A small network was shown many inputs. Here are its activations along a few directions, one row for each input.
In each table, some parts of the input vary, and every possible input appears once, in random order.
A made-up example of a description, with smaller parts first: one of 3 separate values, together with either a single point or one of 11 places around a ring or (one of 4 places along a line, together with one of 8 places around a ring).
Shared parts are said once, and a part with two or three values counts as separate values.
(in the rows, 128 means zero)

Other details of the inputs vary at random and push rows far along two fixed directions, the same in every table; ignore that.

Table:
row 1: [104 113 129 180 124 142 164 109  84  65 145 118]
row 2: [109 114 103 151 120 136 153 111 103  80 149 113]
row 3: [236 212 203 109 172 189 181 148 155 132  37 218]
row 4: [107 115 113 154 120 159 164  97  90  55 141 121]
row 5: [135 122 107 112 125  96 114 141 140 167 140 112]
row 6: [121 129 115 110 117  79 108 136 140 177 137 106]
row 7: [108 104 113 139 119 143 151 106  95  85 144 108]
row 8: [ 93 111 133 140 121 135 150  98 103  84 138  98]
row 9: [222 208 192  99 160 180 175 147 158 140  41 195]
row 10: [115 101 122 158 128 158 162 103  85  61 146 124]
row 11: [ 69 123 128 139 127 191 143 145  87  18 100 154]
row 12: [195 197 199  93 135 159 146 143 157 153  60 176]
row 13: [107 116 108 103 114  74  88 128 141 184 148  94]
row 14: [112 118 113 131 139  82  87 133 149 182 156 108]
row 15: [118 100 112 157 126 135 152 115  96  83 153 117]
row 16: [132 133 104 109 135  96  97 132 163 176 143 118]
row 17: [122 121 124 126 126  87  76 143 155 195 159 116]
row 18: [111 102 137 147 116 175 164 101  92  57 146 113]
row 19: [130 125 109 107 120 101  86 135 161 180 157 116]
row 20: [138 112 120 112 127 103  88 140 153 181 159 123]
row 21: [125 126 115 124 130  76  83 141 146 194 148 116]
row 22: [108 114 118 116 116 120  84 165 164 166  70 152]
Description of these inputs: either one of 2 separate values or (one of 4 places along a line, together with one of 5 places along a line).

Table:
row 23: [ 71  87  73 155 134 104  92 144 124 114 177 122]
row 24: [197 205 157 100 149 126 182 123 134 149  92 137]
row 25: [137 121  91 119 141  58  53 198 179 231 118 149]
row 26: [115 123 133 118 123 199 184 101  82  18 131 128]
row 27: [ 28  61  96 157  98  91  89 127 107 121 140  73]
row 28: [ 61  60 113 140  90 109  97  97 114 119 197  64]
row 29: [ 71 129 159 163 123 186 161 108  91  24  96 134]
row 30: [153 136 102  91 149  85  48 176 180 229 167 144]
row 31: [177 163 194 123 132 143 153 120 146 161  72 161]
row 32: [175 151 107 125 147  34  77 152 162 240 170 118]
row 33: [ 81  50  65 130 107  86 121  89 117 132 195  51]
row 34: [203 165 156 131 150 174 139 145 155 148 110 182]
row 35: [160 186 136  82 136 155 136 150 152 123  61 176]
row 36: [ 97 113 110 144 105 174 181 116  77  35  80 136]
row 37: [199 166 157  83 128 164 155 133 160 137  91 156]
row 38: [109  65  84 171 133 100 105 104 119 140 192  97]
row 39: [175 203 196 125 135 119 167 120 130 158  87 148]
row 40: [ 94 122 174 146 120 198 166  99  76  24 126 129]
Changing only one part turns row 38 into row 33. The same change can be made to row 34. Which row results?
Answer: row 37
What is each input in this table made of?
Answer: one of 3 separate values, together with one of 6 places along a line
Change only the place on the line of 6 in row 31. List by row number the other rows that result.
Answer: row 27, row 28, row 29, row 39, row 40

Table:
row 41: [139 114 110 132 137 107 104 133 143 159 163 117]
row 42: [107 103 103 130 120 124 137 107 113 102 166  91]
row 43: [146 146 146 108 140 134 118 160 145 145  86 163]
row 44: [148 156 162 130 143 179 164 144 121  80  67 175]
row 45: [144 153 139 114 129 142 121 150 156 143  80 158]
row 46: [128 135 108  94 130  88  70 166 180 203 111 130]
row 47: [ 63 104 104 113 119  98  62 131 138 147 178  95]
row 48: [163 159 171 122 134 142 150 129 134 147  96 144]
row 49: [ 97 101  86 106 101  68  55 163 142 186 168  95]
row 50: [147 155 160 132 127 187 159 130 123  86  61 179]
row 51: [132 134 130 117 122 108 128 121 136 142 131 119]
row 52: [105 108 117 144 121 124 142 101  99  89 149 107]
row 53: [128 125 113  91 133  90  73 169 161 203 112 143]
row 54: [161 165 152 129 136 135 152 134 135 130 101 161]
row 55: [174 150 147 133 144 141 134 132 140 147 118 158]
row 56: [122 113 135 129 116 115 128 115 128 134 145 110]
row 57: [177 168 158 125 147 176 179 120 116  85  93 161]
row 58: [ 88  84 120 184 119 140 154  92  84  54 170 106]
row 59: [ 90  79 113 152 114 144 152  94  93  72 179  85]
row 60: [ 87  84 101 160 117 146 156  83  74  53 172  94]
row 61: [ 83  88  97 167 117 144 157  95  81  61 178 101]
row 62: [167 163 136 119 143 140 146 142 141 138 116 154]
row 63: [145 151 142 110 140 134 118 156 155 145  84 156]
row 64: [164 158 158 141 146 132 137 135 135 147 105 150]
row 65: [ 82  87  62  94 106  37  16 160 183 247 165  83]
row 66: [164 166 154 120 143 133 144 130 129 142  94 145]
row 67: [176 153 164 113 133 151 147 128 140 145 105 152]
row 68: [108 103 110 134 116 130 141 100 107 100 159 100]
row 69: [ 80 100 114 174 120 138 164  98  78  61 160  99]
row 70: [127 136 132 124 126 112 131 122 128 144 129 111]
What is each input in this table made of?
Answer: either one of 2 separate values or one of 8 places along a line or (one of 4 places along a line, together with one of 5 places along a line)
Change only the place on the line of 5 in row 54. List by row number the other rows that result.
Answer: row 51, row 52, row 56, row 58
Which other rows belong to the same alternative as row 47? List them by row number.
Answer: row 49
A walk changes only the place on the line of 5. It starts at row 41 and steps to row 62. List the rest of the walk in order.
Answer: row 57, row 42, row 59

Table:
row 71: [155 134 107 116 144  97  97 147 167 195 154 130]
row 72: [229 219 182 108 162 188 195 147 139 109  60 203]
row 73: [ 96  94 145 177 115 167 176  81  84  44 149 112]
row 74: [121 111 111 113 124  88  72 130 153 202 160 108]
row 75: [129 121 110 110 125 114 114 122 133 136 157 107]
row 76: [121 115 132 153 130 100 119 125 128 154 147 108]
row 77: [116  87 103 109 114 121 118 132 138 144 116 110]
row 78: [194 193 183  95 136 138 153 139 152 157  76 170]
row 79: [151 176 181 105 141 181 122 178 147 116  58 195]
row 80: [120 129 126 129 125  92 127 126 116 149 145  98]
row 81: [ 67 111 107 149 102 145 146 109 104  63 125 104]
row 82: [ 98  92 102 179 116 147 150 122  79  57 136 137]
row 83: [ 98 124  98 113 143  82  80 142 152 170 125 121]
row 84: [119 121 105  92 119  81  79 133 144 192 159 101]
row 85: [105  95 129 173 124 180 171  86  86  33 155 116]
What is each input in this table made of?
Answer: either one of 5 separate values or (one of 2 separate values, together with one of 5 places along a line)
Which other rows belong to the same alternative as row 73? List them by row number.
Answer: row 71, row 72, row 74, row 75, row 76, row 78, row 80, row 84, row 85
